Here are a small network's activations along a few directions, averaged over the inputs that share one value of a field.
Related values have similar rows: they may be neighbours, one step apart, or belong to one group.
In the rows, zero is written as 128.

Other fields shift rows strongly along one fixed direction, in all tables alike. That doesn't count.

Values of U:
u7: [127 129 117 133 130 112 109 103 125 115 102 135 134 123]
u4: [134 113 130  96 125 119 199 166 108 107 237 121 123 152]
u3: [111 125 130 151 119 129  87 106 134 137  99 148 121 124]
u5: [137 140 121 134 133 119 124 123 124 120  87 127 138 121]
u6: [154 138 128 122 139 130 126 129 138 126 109 120 144 120]
u2: [108 130 133 154 120 140  85 107 143 148  84 139 119 115]
u1: [126 120 138 106 131 148 167 161 124 143 177 105 116 140]
U is arranged as a line.
Q: Name the neighbours of u4, in listed order.
A: u7, u3
Q: Name the neighbours of u1, in listed order.
A: u2

Values of M:
m10: [157 132 123  93 140 114 193 157 109 101 180 110 140 141]
m1: [141 125 131 118 130 130 143 130 142 125 175 133 132 126]
m2: [ 96 130 137 156 117 151  66 103 140 160  64 137 109 115]
m3: [153 135 125 114 143 128 134 129 132 128 103 106 146 125]
m9: [108 125 126 144 120 115 111 109 120 123 119 150 121 130]
m5: [121 141 124 155 124 133  91 113 134 141  49 133 129 114]
m8: [129 135 140 145 131 142  84 117 148 142  86 132 130 114]
m4: [139 130 114 141 127 116 103 105 140 115 107 142 140 115]
m7: [117 105 140 102 124 136 181 163 114 131 233 120 110 156]
m6: [119 122 121 113 124 116 175 153 102 113 164 117 122 144]
A value of M combines one of 5 hidden first parts with one of 2 second parts; all combinations occur once.
Q: Changing only the second part turns m4 into m9. m8 has the same second part as m4; what does that change turn m8 into?
A: m2
Q: Changing only the second part turns m3 into m5. m10 has the same second part as m3; what does that change turn m10 into?
A: m6

Values of J:
j3: [165 155 115 125 141 126 142 134 136 119  76 111 151 110]
j5: [139 130 121 123 124 117 115  96 147 123 134 139 144 116]
j6: [ 86 133 121 201 104 113  22  62 142 129  14 174 124 103]
j7: [109 118 141 121 126 159 153 159 119 161 150 106 103 145]
j10: [110 123 117 135 130 103 127 112 109 107 119 133 126 133]
j2: [141 133 144 124 137 148 127 141 145 146 132 121 130 123]
j8: [124 120 139 146 118 142  75 105 152 136 128 145 123 118]
j9: [ 98 110 146 106 121 141 166 168 106 133 212 121  97 152]
j1: [147 132 126  98 136 130 177 155 109 131 154 114 129 144]
j4: [161 127 111 101 142 101 174 148 114  94 161 115 152 137]
A value of J combines one of 5 hidden first parts with one of 2 second parts; all combinations occur once.
Q: Changing only the second part turns j10 into j4. j1 has the same second part as j10; what does that change turn j1 into?
A: j3
Q: Changing only the second part turns j7 into j2. j6 has the same second part as j7; what does that change turn j6 into?
A: j5
